A small network was trained on invented records. Each row is its activation on one of them, seen along a few directions.
Each row is followed by the record's values for the fields S, W, Z, G, P, C, U.
Not every record has every field; a missing one is written none.
Other fields move the rows too, some of them a lot.
In the rows, 500 means zero.
Random noise pushes rows far along 2 fixed directions. That doesn't count. These rows show it; they differ only by the noise:
[534,568,461,503,653,556,541,412,418,494,740,793,353,402,647,470,449]
[483,432,603,494,314,467,602,362,713,545,266,338,400,359,384,511,510]
[486,483,565,522,453,490,588,367,612,560,460,528,364,355,517,528,474]
[546,487,506,434,419,531,555,418,569,434,417,470,431,432,401,410,519]

[525,531,316,481,365,698,439,547,497,344,450,411,570,642,485,469,591]  S=none W=w1 Z=z1 G=g1 P=p2 C=c1 U=u1
[641,515,427,269,361,464,575,533,505,256,484,332,679,595,230,212,514]  S=s1 W=w3 Z=none G=none P=none C=c1 U=u3
[619,453,498,448,568,386,485,561,366,523,477,495,561,545,510,400,492]  S=s1 W=w3 Z=none G=none P=none C=c2 U=u3
[348,445,581,597,333,570,540,454,713,638,421,335,492,409,552,667,452]  S=s2 W=w3 Z=none G=none P=none C=c1 U=u1
[473,592,560,602,821,479,443,660,297,685,563,719,431,541,688,625,621]  S=s1 W=w3 Z=none G=none P=none C=c1 U=u2
[539,499,376,678,497,546,423,675,391,536,525,613,518,696,681,485,410]  S=none W=w2 Z=z1 G=g1 P=p2 C=c2 U=u2
[597,485,347,424,506,507,479,581,375,400,680,552,626,585,573,355,355]  S=s1 W=w3 Z=none G=none P=none C=c2 U=u3
[341,509,734,590,768,434,575,357,495,768,577,710,297,263,607,660,581]  S=s2 W=w3 Z=none G=none P=none C=c1 U=none
[633,500,331,401,475,611,500,561,372,256,586,562,549,635,415,276,536]  S=none W=w1 Z=z1 G=g1 P=p2 C=c2 U=none
[455,446,645,618,575,398,531,568,476,720,407,502,397,419,535,597,579]  S=s1 W=w3 Z=none G=none P=none C=c1 U=none
[297,471,774,589,714,431,593,381,604,779,398,603,307,259,536,732,662]  S=none W=w3 Z=none G=none P=none C=c1 U=none
[395,545,608,611,783,469,500,465,425,718,607,698,349,418,657,609,561]  S=s2 W=w3 Z=none G=none P=none C=c1 U=u1
[400,418,312,621,476,657,428,376,674,403,667,537,423,429,711,667,431]  S=none W=w2 Z=z1 G=g1 P=p1 C=c2 U=none
[530,475,566,535,626,434,497,595,357,589,505,560,425,491,490,457,586]  S=s1 W=w3 Z=none G=none P=none C=c2 U=none
[586,422,512,460,400,413,530,549,461,544,420,418,610,519,484,404,382]  S=s2 W=w3 Z=none G=none P=none C=c2 U=u3
[607,475,460,496,415,474,556,450,526,519,640,507,540,489,556,462,374]  S=none W=w3 Z=none G=none P=none C=c2 U=u3
[400,515,413,459,567,607,466,366,481,486,775,625,470,409,674,484,432]  S=s2 W=w3 Z=none G=none P=none C=c2 U=u1
[392,384,360,589,376,660,365,694,719,445,198,258,510,671,445,671,653]  S=none W=w2 Z=z1 G=g1 P=p1 C=c1 U=u3
[719,574,361,527,621,376,468,773,250,366,500,584,578,766,496,371,559]  S=none W=w4 Z=z1 G=g2 P=p1 C=c1 U=u3
[531,569,406,432,640,566,499,503,455,454,732,669,575,506,527,458,514]  S=s1 W=w3 Z=none G=none P=none C=c1 U=u3
[445,391,588,658,264,388,606,416,739,689,270,337,459,485,498,622,454]  S=none W=w2 Z=z1 G=g2 P=p2 C=c1 U=u3
[555,479,596,509,440,421,574,388,556,619,520,461,508,431,510,526,449]  S=s2 W=w3 Z=none G=none P=none C=c1 U=u3
[608,648,479,600,850,380,521,577,232,655,809,863,463,545,789,527,423]  S=s1 W=w3 Z=none G=none P=none C=c1 U=u2
[465,535,611,602,754,446,499,646,348,661,481,648,411,474,551,561,627]  S=s1 W=w3 Z=none G=none P=none C=c1 U=none
[412,517,552,529,729,597,399,443,374,538,621,719,428,553,490,597,635]  S=none W=w4 Z=z2 G=g2 P=p2 C=c1 U=u3
[642,568,339,376,466,546,494,515,372,335,538,558,556,579,548,338,413]  S=none W=w1 Z=z1 G=g1 P=p2 C=c2 U=u2
[499,517,473,484,546,553,459,422,503,508,882,749,565,540,697,558,292]  S=none W=w4 Z=z2 G=g1 P=p2 C=c1 U=u3
[564,487,501,342,602,502,500,494,335,370,509,536,557,500,355,269,549]  S=s2 W=w3 Z=none G=none P=none C=c2 U=none
[474,538,648,512,575,392,643,344,510,607,616,608,420,308,501,486,465]  S=s2 W=w3 Z=none G=none P=none C=c1 U=none
[430,488,463,508,526,510,371,526,451,487,497,601,492,534,428,541,611]  S=none W=w4 Z=z2 G=g1 P=p1 C=c1 U=none
[583,531,550,632,554,346,558,558,440,668,522,529,479,518,623,542,456]  S=s1 W=w3 Z=none G=none P=none C=c1 U=u2
[679,538,343,254,552,590,497,448,303,191,725,623,679,516,364,157,462]  S=s2 W=w3 Z=none G=none P=none C=c2 U=none
[372,441,608,766,425,325,490,523,600,763,356,464,375,393,599,796,376]  S=none W=w4 Z=z2 G=g1 P=p1 C=c2 U=none
[610,565,484,490,389,383,560,607,411,463,340,319,556,647,417,348,477]  S=none W=w3 Z=none G=none P=none C=c2 U=u2
[492,492,483,625,432,482,444,737,460,607,322,330,515,620,527,527,525]  S=s1 W=w3 Z=none G=none P=none C=c1 U=u2
[652,535,419,473,434,514,444,670,252,468,507,593,602,694,469,395,383]  S=none W=w2 Z=z2 G=g1 P=p2 C=c2 U=u3
[463,558,360,554,468,592,326,578,501,407,296,366,529,669,370,550,700]  S=none W=w4 Z=z2 G=g1 P=p1 C=c1 U=u1
[348,499,330,407,478,722,409,377,613,388,509,477,400,455,550,477,508]  S=none W=w1 Z=z1 G=g1 P=p2 C=c2 U=u1
[347,466,690,565,628,509,548,398,630,669,316,544,264,325,518,661,651]  S=none W=w1 Z=z1 G=g1 P=p2 C=c1 U=none
[425,574,688,759,509,346,577,407,601,837,476,636,339,396,793,759,413]  S=none W=w4 Z=z1 G=g1 P=p2 C=c1 U=u2
[417,432,664,371,374,410,571,251,604,409,502,423,554,436,375,448,394]  S=none W=w4 Z=z2 G=g2 P=p2 C=c2 U=u1
[450,452,559,473,579,560,506,439,438,522,437,537,385,477,367,548,617]  S=none W=w1 Z=z2 G=g1 P=p2 C=c1 U=none
[428,536,675,484,594,475,513,505,458,595,356,446,442,480,456,553,667]  S=s2 W=w3 Z=none G=none P=none C=c1 U=u1

Here are new rows. What are their fields?
[639,546,477,483,554,525,485,613,275,459,701,616,559,591,635,407,419]  S=s2 W=w3 Z=none G=none P=none C=c2 U=u1
[408,567,640,576,880,531,511,496,356,685,684,864,386,352,657,627,592]  S=s2 W=w3 Z=none G=none P=none C=c1 U=none
[594,500,431,488,418,578,447,686,537,470,233,358,543,676,426,445,506]  S=none W=w1 Z=z1 G=g1 P=p2 C=c1 U=u2
[599,498,453,269,451,507,554,386,447,257,499,428,650,465,262,202,489]  S=s2 W=w3 Z=none G=none P=none C=c2 U=none
[539,530,523,408,552,431,626,334,430,437,690,630,541,357,501,354,386]  S=s2 W=w3 Z=none G=none P=none C=c2 U=none
[500,458,632,567,516,395,553,505,409,643,500,536,513,418,682,582,380]  S=s2 W=w3 Z=none G=none P=none C=c2 U=u1
[639,582,286,394,625,545,461,658,262,300,856,684,648,636,627,279,272]  S=s1 W=w3 Z=none G=none P=none C=c2 U=u3
[592,498,535,363,456,417,471,527,406,485,554,629,552,532,585,379,380]  S=none W=w4 Z=z1 G=g1 P=p2 C=c2 U=u3
[614,612,374,341,759,664,362,605,182,309,692,683,542,668,475,276,705]  S=s2 W=w3 Z=none G=none P=none C=c1 U=u1
[569,559,474,252,581,549,552,482,433,257,546,536,623,478,230,263,675]  S=s1 W=w3 Z=none G=none P=none C=c1 U=none
[381,490,650,609,573,424,573,240,519,584,636,664,424,315,612,625,373]  S=none W=w4 Z=z2 G=g2 P=p2 C=c2 U=none
[418,533,692,495,636,468,479,425,522,611,472,704,369,376,522,513,594]  S=none W=w4 Z=z1 G=g1 P=p2 C=c1 U=none
[441,489,424,622,563,498,374,615,435,566,636,680,465,540,627,594,489]  S=none W=w4 Z=z2 G=g1 P=p1 C=c1 U=none
[422,535,289,533,519,606,460,428,493,469,788,607,536,439,739,514,351]  S=s1 W=w3 Z=none G=none P=none C=c2 U=u1
[439,489,529,551,657,542,503,476,370,572,569,669,352,475,528,580,501]  S=none W=w1 Z=z2 G=g1 P=p2 C=c2 U=none
[471,522,595,372,595,534,559,366,524,449,488,529,515,371,313,415,628]  S=s2 W=w3 Z=none G=none P=none C=c1 U=none
[624,584,457,485,540,444,546,583,391,506,632,575,569,548,548,448,440]  S=s1 W=w3 Z=none G=none P=none C=c1 U=u3
[518,453,630,506,352,395,639,399,583,576,428,394,502,365,398,454,461]  S=s2 W=w3 Z=none G=none P=none C=c2 U=none
[481,503,419,407,396,560,437,569,572,324,327,426,618,539,242,425,689]  S=none W=w4 Z=z1 G=g1 P=p1 C=c1 U=none
[421,428,640,655,351,396,676,287,677,741,506,498,373,284,598,732,355]  S=none W=w1 Z=z2 G=g1 P=p2 C=c2 U=none
[374,435,644,572,424,355,615,401,614,681,501,426,452,329,661,657,338]  S=s1 W=w3 Z=none G=none P=none C=c2 U=u1
